A small network was trained on invented records. Each row is its activation on one of them, seen along a few directions.
Records have a field called D. Each example row is followed by its value.
The largest differences between rows may come from other fields.
(in the rows, 500 means zero)
Random noise pushes rows far along 2 fixed directions. That doesn't count. These rows show it; they differ only by the noise:
[486 441 609 592 498 454 579 526 404 621 504 530 656 507 530 617 456 485
 540 509 450 520 577 540]
[526 397 556 590 412 457 555 449 388 644 500 440 499 453 508 539 499 422
 613 402 417 493 506 531]
[501 427 583 586 466 454 570 496 401 626 507 501 600 486 520 585 464 464
 566 468 428 506 546 532]
[463 436 687 641 532 465 587 567 377 644 466 528 701 539 552 673 509 486
 514 565 556 570 644 588]

[560 514 456 473 582 228 487 382 453 436 487 341 358 603 520 610 640 378
 518 189 498 455 751 470]	d10
[419 312 612 553 517 472 537 567 406 706 375 379 607 521 488 610 631 525
 534 412 645 552 626 688]	d3
[511 562 421 387 434 629 414 687 530 454 496 797 486 420 410 491 563 535
 380 618 459 382 338 428]	d12
[655 555 373 360 614 460 434 461 482 491 554 727 602 482 396 320 234 565
 485 459 293 354 477 356]	d7
[631 324 397 454 368 382 670 394 566 487 584 413 351 421 514 379 416 505
 583 328 355 446 526 350]	d11
[365 645 603 490 664 386 537 784 450 552 526 756 906 712 673 759 438 657
 297 805 666 586 928 538]	d8
[591 493 405 461 494 567 500 322 486 558 619 503 426 501 455 428 522 393
 487 600 339 381 349 465]	d9
[510 330 539 559 356 578 374 454 529 631 395 250 243 452 280 431 800 428
 627 347 583 511 426 493]	d2
[415 412 813 581 555 462 454 427 506 459 307 390 612 656 773 697 662 514
 502 411 857 737 865 619]	d5
[362 553 550 492 523 594 549 507 416 439 400 549 644 554 595 683 559 495
 437 518 514 619 627 432]	d4
[555 510 432 419 171 632 519 359 663 398 662 422 438 487 467 406 215 480
 789 477 176 504 195 459]	d1
[331 696 667 479 603 671 583 670 545 515 525 553 674 503 513 486 431 571
 354 671 597 693 549 504]	d6

Here are new rows. What is D for each?
[455 613 468 646 456 549 468 654 473 696 489 498 465 458 522 551 679 367
 435 724 755 495 516 651]	d8
[182 473 714 518 409 651 642 643 598 331 443 524 830 689 623 572 141 752
 726 863 488 725 578 625]	d1
[377 547 530 549 574 624 568 647 617 362 556 608 887 685 650 654 106 808
 641 714 445 618 629 535]	d1
[513 458 546 521 455 356 462 465 468 548 459 421 444 458 542 534 430 447
 544 334 321 514 347 589]	d3
[571 519 272 630 353 509 434 417 486 656 533 435 190 420 496 407 568 459
 582 430 599 446 360 561]	d8
[548 458 623 523 530 435 719 604 611 444 508 569 662 564 527 643 407 564
 345 647 603 605 612 486]	d11
[626 449 455 499 460 484 386 492 413 493 406 430 400 481 456 430 578 277
 469 458 577 578 542 523]	d7
[608 514 632 592 442 488 325 599 442 594 413 513 385 347 506 501 770 429
 353 600 653 390 344 563]	d12
[591 505 433 380 435 513 529 475 539 583 508 308 404 418 406 362 651 534
 486 352 475 558 371 554]	d6
[634 401 572 640 447 558 549 594 483 655 404 242 201 341 523 529 766 222
 501 466 784 545 473 588]	d11
[614 515 398 451 453 458 526 480 600 337 557 645 681 532 380 392 247 527
 361 556 302 507 478 465]	d7
[640 523 508 562 516 473 372 473 348 633 472 432 308 434 263 443 685 407
 567 498 682 358 332 376]	d2
